Each row below holds a small network's activations on one input, seen along a few directions.
In each table, some parts of the input vary, and every possible input appears once, in random order.
Descriptions start from the smaller parts, as in this example, which fits no table here: values(3) and (point or ring(11) or (line(4) and ring(8))).
Shared parts are said once, and a part with two or three values counts as separate values.

Other details of the inputs shift rows strongly along three fixed directions, in all tables alike. That doesn't count.

A family of inputs:
R1: -6.4,20.6,-9.2,19.9,9.6,42.3,19.9,-2.8,-27.3,6.9,-21.9,32.2
R2: 3.4,-19.1,1.1,-24.1,36.9,-24.6,28.0,-18.5,-19.8,13.0,-15.3,10.6
R3: 12.3,51.7,-64.5,-10.5,10.2,3.3,1.8,-24.9,-29.6,12.4,-21.2,-13.1
R4: -16.4,19.9,6.4,-22.1,58.1,34.4,17.9,-46.6,-15.1,55.3,-44.5,-9.2
R5: -13.0,17.2,6.6,-12.9,11.5,32.4,-2.6,-2.3,20.5,22.8,5.3,8.7
R6: -5.8,10.7,-13.3,36.0,-46.8,11.0,-23.2,46.1,15.3,-14.8,22.0,11.3
R7: 4.3,26.8,-29.5,0.8,-5.0,16.0,8.4,-19.9,-8.5,-18.8,-1.6,-24.4
R8: -14.8,-17.8,17.4,-47.1,34.7,2.9,26.0,8.7,13.3,43.8,22.6,6.4
R9: 4.9,-21.0,34.2,41.8,15.3,25.8,-9.7,41.1,33.8,8.7,7.3,21.2
R10: -1.0,-2.1,28.4,-27.2,85.7,28.9,36.1,-41.8,-19.6,57.5,-22.6,11.1
R11: 8.1,27.6,-29.7,28.5,-28.1,-15.4,-26.7,11.4,-0.5,-9.0,3.0,-12.2
R12: 8.3,30.4,-45.3,-19.3,-48.4,-21.7,-0.6,-20.7,-22.9,-36.1,-7.6,-12.6
R13: -13.0,-10.9,22.2,-48.8,38.4,20.1,17.2,-12.4,21.6,40.1,19.5,0.7
R14: 2.1,-16.4,32.9,42.3,5.8,19.6,-15.6,51.9,46.7,7.3,19.8,17.1
R15: -1.4,-20.7,32.9,18.2,20.3,37.4,5.7,7.7,33.8,-27.6,30.8,-9.0
R16: 13.2,-13.1,-2.3,10.0,-6.3,-12.9,0.1,32.9,21.5,-27.0,33.2,1.2
R17: 9.8,8.6,-19.3,45.8,-31.3,3.2,-27.1,44.5,23.8,-15.9,18.8,7.7
R18: 2.1,-3.2,-19.5,-41.8,23.6,-55.6,16.8,-52.3,-50.3,11.2,-31.7,-11.0
R19: -6.8,12.6,23.5,-34.9,74.9,17.4,22.1,-24.7,-2.1,76.0,-18.8,-2.7
R20: 4.3,-67.9,27.4,-38.0,-17.0,-97.4,-3.1,-9.1,-21.5,9.2,-5.3,-7.9
R21: -8.4,47.4,-42.7,0.5,-10.4,20.2,3.7,-0.8,-29.9,24.6,-38.9,13.7
R22: 3.2,3.8,-2.1,49.4,-20.9,28.8,-20.4,-8.1,-4.2,-31.0,-10.4,-1.8
R23: -4.0,37.8,-18.3,40.4,-8.7,45.7,-15.5,-2.9,8.1,3.8,-21.3,-9.3
R24: 7.6,33.4,-24.1,16.9,9.7,8.5,-9.8,-18.3,-26.3,14.2,-40.9,0.0
R25: -3.7,-48.6,38.1,-26.9,-7.6,-26.7,12.6,34.5,26.7,-8.8,49.3,-1.0
R26: 2.4,19.8,-5.2,42.5,-20.4,39.3,-5.9,-1.5,2.0,-48.0,1.8,24.9
R27: -3.3,-14.8,-3.2,-11.5,-16.9,-28.4,12.1,-3.4,-27.2,-16.4,-8.3,11.1
R28: 1.7,-11.2,19.6,-0.3,-13.9,13.5,-2.4,9.2,18.8,-42.0,21.3,5.7
R29: -4.2,-31.9,-2.4,-54.5,-28.1,-72.1,7.5,-2.2,-30.4,-20.8,3.1,-9.8
R30: -2.2,-11.5,20.4,53.4,-7.2,27.3,-10.4,7.1,19.2,-44.0,21.1,-1.0
R31: 4.5,9.2,9.4,11.8,45.7,37.0,17.4,4.0,9.7,-12.0,13.8,5.3
R32: 21.7,-12.6,-37.7,0.4,-66.1,-74.8,-23.8,20.7,-3.6,-24.8,11.8,-20.8
R33: -4.4,36.3,-5.8,22.8,13.6,63.5,7.1,-21.6,-15.2,-3.3,-26.2,28.2
R34: 1.6,1.9,-11.8,3.4,-16.1,2.5,-9.8,-4.5,15.6,-2.6,18.0,-28.0
R35: -9.4,-62.2,68.0,-23.3,8.5,-25.2,-13.3,12.1,51.8,28.2,48.7,-27.0
R36: -15.5,-63.0,84.1,-24.7,-1.9,-21.9,-13.0,20.8,53.4,27.8,34.4,-2.4
R37: -3.1,8.7,-3.7,38.8,-39.3,11.3,-20.2,30.7,-3.3,-16.2,-13.4,19.3
R38: 8.8,22.9,-29.5,14.1,24.9,30.8,17.7,10.3,-9.1,-23.2,-8.3,15.4
R39: -3.2,5.4,-21.7,-35.0,-55.4,-66.1,-20.7,-35.3,-40.3,-0.4,-48.1,-13.4
R40: 15.8,-4.8,-31.7,-34.5,-31.6,-80.4,-4.4,-18.9,-29.0,-20.0,0.8,-35.3
Description of these inputs: ring(5) and ring(8).
Q: The inputs of R32 and R3 match in every part but the ring(5) part. If R14 is changed in the same way as R32 into R3, which row does it become?
A: R19
Q: The inputs of R24 and R9 match in every part but the ring(5) part. If R40 is changed in the same way as R24 into R9, which row does it become?
A: R16
Q: Change only the ring(5) part in R30. List by row number the other rows that result.
A: R2, R18, R26, R27
Q: Change only the ring(8) part in R29. List by row number the other rows that result.
A: R1, R6, R8, R21, R25, R27, R37
Q: Change only the ring(8) part in R23. List by row number the other rows that result.
A: R4, R7, R15, R22, R30, R34, R35

A family of inputs:
R41: -1.2,34.0,-41.6,6.7,-27.6,-1.8,3.0,-6.6,-43.8,-16.2,-31.3,9.0
R42: -13.3,7.5,26.6,-24.9,80.0,60.7,35.3,-6.4,14.1,15.6,8.3,37.3
R43: -3.3,-55.9,81.9,24.2,10.6,22.1,-13.9,25.1,51.6,11.2,53.4,5.2
R44: -8.8,25.9,19.9,12.4,70.3,94.4,27.5,-13.7,23.4,5.2,14.3,22.6
R45: 2.7,10.9,-8.2,33.4,-53.4,-13.7,-28.7,19.9,-2.8,-23.4,-21.9,12.4
R46: 8.4,-56.3,52.3,6.4,-7.6,-47.4,-34.1,28.4,37.1,0.8,18.5,-9.5
R47: 19.5,38.1,-54.8,2.3,-1.7,-6.6,5.2,-20.9,-36.1,-28.8,-25.5,-5.1
R48: -0.1,37.8,-38.2,11.9,-29.9,3.6,-1.7,-25.4,-38.9,-15.4,-31.2,-15.5
R49: 11.0,-44.8,22.8,5.5,-25.7,-56.1,-17.3,14.0,4.6,-4.9,16.6,-14.2
R50: -5.2,-12.4,-17.9,-46.6,-8.2,-46.4,9.9,-13.0,-10.0,13.8,7.5,-21.0
R51: -14.2,1.1,32.7,24.6,31.0,55.3,-2.2,0.0,27.9,27.1,-6.2,8.0
R52: 18.6,0.2,-32.4,25.7,-31.0,-20.4,-10.5,7.3,-9.7,-42.2,-3.6,-9.7
R53: 5.1,54.3,-40.0,18.4,-15.3,26.2,-16.9,6.2,2.9,10.7,-26.9,2.2
R54: -19.3,-14.3,1.6,-85.0,58.5,-24.8,49.4,-49.2,-30.6,48.2,-28.0,8.3
R55: 2.4,-44.6,24.7,-6.7,-20.1,-68.2,-2.6,8.8,-4.9,-7.0,18.8,-19.9
R56: -8.4,7.8,-15.2,-37.1,33.2,17.1,27.1,-44.9,-26.6,19.7,-28.8,-12.5
R57: -0.4,48.5,-25.1,49.6,-15.9,51.6,-12.4,34.6,16.4,-28.2,15.2,6.4
R58: 8.2,-5.8,11.6,66.1,-39.1,33.3,-20.1,45.7,22.1,-26.8,21.7,26.4
R59: 4.1,-21.2,13.7,-47.2,7.0,-26.4,9.0,1.4,15.3,8.4,28.8,-12.0
R60: -6.0,-10.9,-14.6,-39.8,-15.0,-52.6,-5.9,-11.5,-12.0,32.2,0.5,-18.5
Q: The inputs of R50 and R54 match in every part but one. If R59 is changed in the same way as R50 into R54, which row does it become?
A: R42
Q: What do these inputs look like to the network?
A: values(4) and line(5)
Q: Change only the values(4) part in R46. List by row number the other rows that result.
A: R45, R51, R53

A family of inputs:
R61: 8.0,15.2,-22.3,34.8,-45.1,-8.2,-22.0,22.4,-4.9,-28.2,-9.9,7.6
R62: 7.6,39.7,-48.2,13.7,-3.6,25.5,5.4,1.0,-8.4,-29.1,3.2,1.9
R63: -7.5,4.8,-16.1,-63.5,37.2,-13.0,32.7,-32.0,-19.8,23.1,-1.4,-6.7
R64: 6.3,3.8,-13.8,8.7,-28.9,-26.8,-15.1,0.8,-9.4,-3.6,-9.7,-4.1
R65: -4.5,-18.5,-1.4,-37.8,-29.6,-70.2,-13.3,-26.7,-22.9,16.7,-18.6,-29.0
R66: 3.8,43.7,-33.8,38.6,-16.6,33.4,-16.4,-3.6,-9.5,-6.9,-22.4,0.5
R67: -3.2,22.8,-16.8,-13.5,26.1,10.9,9.3,-23.2,-15.7,30.6,-28.0,-0.9
R68: -3.8,-28.5,36.0,-15.3,46.0,17.8,24.4,-5.9,11.2,-2.2,20.5,7.8
R69: -3.3,30.5,-19.0,-3.9,16.5,18.7,0.7,-23.1,-14.2,24.6,-29.6,-3.2
R70: 7.4,-16.6,-6.3,-8.4,-36.0,-33.2,-7.6,15.4,7.4,-36.0,31.6,-15.4
R71: 6.8,32.8,-34.5,20.1,-23.4,6.0,-11.1,-1.4,-15.6,-8.3,-24.3,5.1
R72: -9.1,18.9,-7.9,-31.4,24.4,3.1,7.6,-34.0,-18.5,37.7,-31.4,-5.5
R73: -3.1,33.2,-4.3,48.2,19.3,78.2,-1.1,15.7,20.0,4.2,-3.9,18.5
R74: -4.7,-10.4,30.0,10.5,20.0,28.9,3.2,15.7,22.9,18.3,13.2,12.9
R75: 0.8,-43.7,41.9,-2.6,-12.7,-32.0,-10.2,17.8,23.2,9.6,24.4,-5.0
R76: -2.6,-47.3,39.9,-12.2,-11.3,-39.3,-6.1,20.5,13.4,12.1,19.3,-2.7
R77: -5.2,-32.9,43.0,6.7,-6.1,-3.3,-11.0,20.9,31.7,6.0,20.5,-0.7
R78: 0.0,-11.1,-7.6,-24.0,-23.7,-51.8,-9.1,-14.4,-15.7,12.4,-18.4,-20.2
R79: -3.8,34.1,-26.4,11.5,5.0,29.3,4.6,-1.6,-16.8,8.4,-24.5,17.7
R80: -3.0,14.3,-10.1,-18.3,38.9,22.3,29.5,-29.2,-20.4,-4.7,-14.2,10.6
R81: 8.3,25.3,-22.8,43.6,-49.0,4.6,-33.1,9.5,0.7,-28.8,-10.3,-4.4
R82: -4.3,-27.3,35.7,-9.4,40.8,20.9,24.2,-1.5,11.5,-6.0,22.8,6.4
R83: 2.0,-20.5,33.6,39.6,8.3,42.7,3.1,28.5,32.0,-43.2,39.8,17.7
R84: 9.8,1.2,-4.5,46.8,-45.4,-8.3,-27.1,35.1,9.8,-32.3,7.4,6.7
R85: -3.1,8.7,-0.9,-26.3,43.1,27.0,27.0,-4.7,7.6,8.5,15.8,5.7
R86: 7.2,-30.3,7.2,4.5,-26.2,-35.1,-4.6,2.9,-3.8,-42.8,19.0,-10.1
R87: 7.0,-9.5,-21.1,-29.0,-25.6,-49.5,1.5,-4.9,-11.6,-19.8,15.5,-21.5
R88: -1.8,-7.8,24.5,14.5,25.1,28.9,2.3,14.4,21.8,22.0,11.8,10.8
R89: -3.2,3.7,-20.2,-33.2,1.4,-37.6,6.7,-21.4,-34.0,27.3,-29.9,-4.0
R90: -8.8,-28.0,46.2,-13.0,31.2,10.1,5.6,6.9,28.1,30.7,11.8,3.5
Q: The inputs of R70 and R62 match in every part but one. If R65 is changed in the same way as R70 into R62, which row does it become?
A: R69
Q: What do these inputs look like to the network?
A: ring(5) and (values(2) or line(4))
Q: Change only the ring(5) part in R61. List by row number the other rows that result.
A: R76, R79, R84, R89
